Each row has a name. Each question is about the rows just above it. Places in a row count from 1.

[-103,    6,  -10,    1, -109,  -14,   -6,  -30,   10,  -15]  K_204
[ 17,  17,  17,  26, -45,   9,  -2, -23,  17,  17]  K_303
[-44, -19, -49,  24, -47,  18,  16,  -8, -23, -82]  K_851
At which places does K_303 hold [17]? : 1 2 3 9 10
At which places does K_204 hold [-6]? : 7
Places of [-19] in row K_851: : 2
At which places does K_204 hold [-109]? : 5
Places of [16] in row K_851: : 7

[  74, -114,   74,   74]  K_595
[-86, -86, -86, -18]  K_108
[19, 19, 88, 19]  K_348
[ -1,  69, -87, -13]  K_149
Places of [-18] in row K_108: : 4
Every place of [-86] in K_108: : 1 2 3
Places of [74] in row K_595: : 1 3 4
Places of [19] in row K_348: : 1 2 4
Every place of [-114] in K_595: : 2

[ 13, -42,  85,  38,   4, -28, -28, -20,  33, -13,  40,  40, -46, -22, -50,
  37,  26,  71]  K_392
[ 26,   4,  -5,  48,  10, -19, -21,  51,  31, -24, -27,  -3,   9, -20,  35,
 -28,  -4, -24]  K_359
[ 13, -41,  83,  42,   9, -26, -13, -19,  33, -18, -40,  40, -44, -21, -49,
  36,  26,  72]  K_556
[-11,  49, -86, -36,  -8,  31,  13,  18, -35,  22,  44, -40,  49,  17,  51,
 -38, -29, -70]  K_6
[ -60,  -10,    1,  -64,   -4,  -64,  -64, -115,  -28,  -28,   33,    2,
   -3,  -28,  -28,   23,    1,   21]  K_540
[-10,  50, -85, -27,  -8,  32,  12,  25, -33,  21,  43, -41,  53, -65,  46,
 -33, -28, -72]  K_891
Every place of [-64] in K_540: : 4 6 7
At which places does K_359 hold [-28]? : 16
At which places does K_392 hold [-28]? : 6 7
At which places does K_392 hold [4]? : 5
Places of [-3] in row K_359: : 12

[ 3, 11, 14, -3,  3,  3,  9, 35, 12, -4] -> K_316
[ -4,  11,  31, -22, -25,  15, -29,  85,  26,  10] -> K_861
[ 31,   3,  11,  11, -10,  11,   3,  11,  11,  11] -> K_465
[ 41, -17, -22,  -5,   8,  13,  19,  -6,   7,   0] -> K_40
[ 69,  10,  26, -16, -21,  11, -18,   2,  20,   5] -> K_716
[-109,   19,  -35,   26,   18,  -26,   74, -115,  -42,  -54] -> K_119
Places of [11] in row K_465: : 3 4 6 8 9 10
Places of [-109] in row K_119: : 1
Places of [12] in row K_316: : 9
Places of [11] in row K_716: : 6
Every place of [-10] in K_465: : 5
Every place of [3] in K_316: : 1 5 6

[  2,  -3, -53,  -4,  28,  45,  23, -12,   5,  -1, -49,   5, -10, -14, -18,
  25,  18,  20,   0, -67, -31, -41] -> K_734
[ 24,  38,  58,  -4, -35, -60, -43,  39, -33,  -1,  70,   5, -10, -14, -18,
  25,  18, -48, -30,  37,   4,  15] -> K_187
[  2,   5,  46,  -4, -33, -71, -32, -31, -33,  -1,  42,   5, -10, -14,  37,
  25,  18, -48, -30,  37, -14, -71] -> K_43
[  2,  25,  25,  -4, -24, -57, -32, -53, -57,  -1,  42,   5, -10, -14,  45,
  25,  18, -48, -30,  37,   4, -89] -> K_315
[  2,  -3,  -6,  -4, -35,  47, -32,  40,   6,  -1,  42,   5, -10, -14, -22,
  25,  18, -48, -30,  39,   4,  84] -> K_884
[  2, -35,  43,  -4, -35, -30, -32,  39, -33,  -1,  42, -30, -10, -14, -35,
  25,  18, -48, -30,  43,  43,  89] -> K_646
Places of [43] in row K_646: : 3 20 21
Every place of [25] in K_315: : 2 3 16
Every place of [37] in K_315: : 20
Places of [-30] in row K_646: : 6 12 19
Every place of [5] in K_734: : 9 12
Places of [5] in row K_43: : 2 12

[ -1,  17,  -3,   9,   0,   1, -25,  -4, -15,   5,   6,  49,   6,   1,   9] = K_848
[-34, -52,  -7, -35, -19, -19,  17,  15,  47, -70,  26, -14,  77, -17,  -6] = K_965
[ 13,   5,   5, -18,   5, -13, -15,  -9,  -4, -18,   5,  -7, -94, -47, -21] = K_65
[ 10, -39,  -8,  49,  -4,  -2,  16,  -8, -14,  12, -12,  -6,  42,  13,   2] = K_314
[ -16,  -76,  -27,   45,  -59,  -75,  -20,  -51,   85,   97,  -53,    5,
   97, -125,  -24] = K_683
[-10, -16, -19,  27,   5,  21, -15,  33,  18,   4,   4, -34,  12,   3, -36] = K_28
[-16, -76, -27, -51, -59, -75, -20, -51, -51,  -4,   2,  -5,  22, -20,  15] = K_663
[-14,  -6, -13, -16, -11,  14,  21,  39,  33,  14, -18, -11, -26,  -8,  15] = K_475
At which places does K_663 hold [-51]? : 4 8 9
Places of [-18] in row K_65: : 4 10

[ -29,  -25,   55, -125,  -25,   39,  -64,  -24,   19,  -84,   15,  -76,
 -125,   -9,    9,  -84,  -53,    1,  -19,   73,    9,   79]  K_939
[-19, -43, -39,  96,  31,   6,  96,  13,  39,   2,  27,  31, -30, -55,  96,
  15,  12, -91, -78, -81,  13,  19]  K_69
[ 64,  37, 101,  92, -47,  46,  19,  67, -85,   5,  92, -90,   1, 101,  36,
 -63, -36,   7,  63, -95,  32, -63]  K_747
[-37,  24, -33,  39, -52,  54, -53, -56,  24,  24,  -4,  70,  39,  39,  97,
 -89,  39,  10, -69, -64,  57,  40]  K_736
[ -4,  -1, -32, 112,  -9,  17, -15,  39,  59,  20,   0,  69,  -6, -35, -13,
  14, -42,  -6, -74, -87, -31,  40]  K_323
[  24,  -66,   80,  -72,   68,   10,  -63,   47,  -73,    7,   92,  -84,
  -45,  -13,  -41,   -3,   -1, -101,   73,  -35,   90,   -8]  K_973
At which places does K_939 hold [19]? : 9
Every place of [47] in K_973: : 8
Every place of [39] in K_736: : 4 13 14 17
Every place of [13] in K_69: : 8 21
Every place of [96] in K_69: : 4 7 15
Every place of [-125] in K_939: : 4 13

[-30,  42,  11,  22, -42,  -9, -30,  11,  -4,  -4,   1, -33,  44,   5,  -7,
   3,  -3,  22,  39,  -2, -10,   6, -18,  -1,  -1,  39,  27,   1, -45,  25,
  15,   8, -35, -12,   2, 113, -35, -12, -55,  11,  -8]  K_116
[  0, -16,   5, -16,   0, -26, -16,   4,  -3, -22,  28,   6,  52, -11,   2,
   6,   7,  11,   4,  -3,   2,   6,  31, -23,  -2,   6,  -5, -28, -45,  20,
 -26,   6,   4, -18,   6,  -1, -16, -18,   3,   9,  20]  K_32
[ 32,  -4,   9,   4,   8, -10, -13, -25,  27, -21, -12,  65, -10,  28,  -7,
  -8,   6, -21, -15, -20,  12,  13,   0, -18,   9,   6,  -5,  18, -45,  -1,
 -36,  11,  16,   8,  -9, -36,  17,   8,  18, -48,   0]  K_604
At which places does K_32 hold [6]? : 12 16 22 26 32 35
At which places does K_32 hold [0]? : 1 5

[ 59,  -8, -11, 124, -44,  -2, -19,  39, -44, -73, -13] : K_287
[-35,   2,  12, -41,   7,  12,  -2, -21,  -1, -80, -38] : K_870
[-43, -78,  -2, -53, -78,   9, -78, -27,   1, -78, -37] : K_393
[-54,   7,  -4, -76, -53,   7,  -1, -44,   5,  21,  -8] : K_732
[-19,   1,  -2,  14,  13, -53,   3, -16,  -1, -81,  10] : K_572
[-38,   3,   6, -75, -50, -50,  10, -30,  16, -26,   5] : K_699
[-36,  -1,  -2, -95,  -8,  24,   0, -29,   2,  84, -15] : K_193
[-36,  -2,  -3, -99,  -3,  27,  -3,  -3, -24,  -3, -24] : K_177
[-51,   3,   0, -90,  -8,  34,   2, -38,   9,  81,  -8] : K_82
[-36,   7,  -4, -76, -53,   7,  -1, -44,   5,  21,  -8] : K_530
Every place of [12] in K_870: : 3 6
Every place of [-78] in K_393: : 2 5 7 10
Every place of [2] in K_82: : 7
At which places does K_177 hold [-3]? : 3 5 7 8 10
At which places does K_732 hold [-53]? : 5

[-52, -70, -12,  -7, -21,  49,  42, -31,  11, -27, -61,  53,  24, -20, -20,
  24,  52,   6, -63, -20, -16,  -9,  -6,  15,  95,  29, -87, -12, -22,  32,
  21,  26,  18,   2,  41,  25] -> K_988
[ -46,  -46,   76,   11,   37,  -27,   42,  -49,   -3,  -67,   59,    1,
  -33,  -35,   67,   21,  -31,   29,    6,   55,   -7,  -11,   -9, -108,
  -34,  -34,  -62,  -89,   -7,  -52,  -33,  -67,   55,    2,   26,   26] -> K_294
[ 13, -35,  -5,  29,   5, -54,  86,  -4,  -5,  43,  -4, -16, -20, -33,  -7,
  46, -12,  -1, -44,  31,  -4,  62, -24,  -1,   2,  57,  27,  28,  16, -67,
  63,   8,  29, -42,   7, -66] -> K_274
[  4,  82, -47, -23,  11,  29, -33, -57,  -3,  23, -62,   8,  -2,   0,   5,
  47, -34, -28,  42, -47, -20,  29, -41, -21,   0, -40, -66,  -4, -92,  14,
  53,  32,  29,   4,  24,  -4] -> K_742
[-106,  -49,   44,  -34,   -9,   15,   52,   -8,   11,   47,    9,  -51,
  -41,   62,  -29,  -77,   10,  -47,    0,   14,   -7,  -27,   -8,    2,
   52,    1,   35,   -4, -105,   21,  -74,   16,   59,   25,   53,   21] -> K_838
[ -47,   37,    9,    7,  -26,   34,  -36,   -8,  -21,   31,   32,  -44,
  -10,  -88,  -48,    1,  -81,   13, -105,  -72,   12,   49,   15,  -24,
    2,  -44,  -18,   57,   42,   12,   -5,   30,  -20,   13,  -13,    4] -> K_617
[ 47,  62,  -7, -38, -15,  17,  -2, -57,  59,  81,  16, -39,  20,   8, -29,
 -65,  22,  10, -57,   6, -13,  24,   4, -57,  -1,  -9, -49, -47,   8, -52,
  20, -50,  32,  62,  59,  19] -> K_944
[ -25,  -30,   22,  -17,  -19,   -4,   16,    5,   13,   40,  -44,  -66,
   10,  -19,    5,   40,   30,   -4,  -24,   11,  -50,   50,   58,  -29,
   24,  -22,  -55,  -23,   23,    8,  -96,   -3, -100,   -5,   49,   58] -> K_609
[-28, -24, -28,  26,  15,   8, -28, -52, -51, -55, -26,  -6,  29, -51, -30,
  73,   0, -26, -49,  -3, -17, -10,   1,  13, -10,  -8, -40, -43, -55,   7,
  20, -19,  21,  10,  -3,  61] -> K_110
At which places does K_110 hold [-28]? : 1 3 7
Places of [-46] in row K_294: : 1 2
Every place of [26] in K_988: : 32
Places of [62] in row K_944: : 2 34
Every place of [1] in K_110: : 23
Places of [-51] in row K_110: : 9 14
Places of [-33] in row K_294: : 13 31

[-19,  40,  29, -32,  23, -12,   5,  19, -31,  57,  24, -40,   8, -12,  16,
  33,  28,  46, -50,  24,  10, -78, -13,  10,  -9, -32,  16, -22,  51,  27,
  21, -68,  23,  19, -52, -13,  -4, -25, -34,   7, -54,   6,  26,  15,  36,
 -13,  49,  22]  K_668
[  3,  75, -25, -36,   4, -23,  -9,  68,   3,  55,  44,  14,  -1, -70, -25,
  29,   7,  41, -57, -22,  14, -37, -41,  51, -24, -11,  36, -11,  27,  66,
  21, -55,  32,  30, -22,  -9,   3, -35, -26,   7, -26,  20, -19,  25,   0,
 -17,   4,  23]  K_197
[-29,  58, -30, -13,  -1,  -1,  33,  61, -24,  32,  17, -11,  -1,  -6,  14,
  37,  26,  26, -46,  35,  30, -29, -13,  19,   5, -35,  28,   7,  50,  30,
  19, -69,  39,  42, -50,   9, -16, -90, -19, -22, -18, -29,  14, -17,  55,
 -66,  21,  61]  K_71
[-48,  27, -73, -39,   0, -33,  -9,  30,  -7,  66,  15, -18,   4,  -5, -19,
  10,  22,  43, -11, -10,   9, -38,  -3,  38,  -7, -24,  41, -35,  38,  52,
  40, -66,  15,  30, -52,  20,   8, -17, -33,   5, -21, -20,  12,  13,  43,
 -42,   2,  11]  K_900
[-19,  40, -38, -32,  23, -12,   5,  19, -31,  57,  24, -40,   8, -12,  16,
  33,  28,  46, -50,  24,  10, -78, -13,  10,  -9, -32,  16, -22,  51,  27,
  21, -68,  23,  19, -52, -13,  -4, -25, -34, -30, -54,   6,  26,  15, -18,
  13,  28, -43]  K_764
At which places does K_900 hold [30]? : 8 34
At which places does K_764 hold [16]? : 15 27
Places of [-29] in row K_71: : 1 22 42

[-47,  53,  46,  40, -65] -> K_862
[-48,  73,   0,  -8, -28] -> K_170
[ -3,  43, -22, -22, -48] -> K_369
[ -4, 111,  -4, -11, -11] -> K_567
[ -5,  65,   4,   7, -23] -> K_821
Every place of [-4] in K_567: : 1 3
Places of [-48] in row K_369: : 5
Every place of [-3] in K_369: : 1

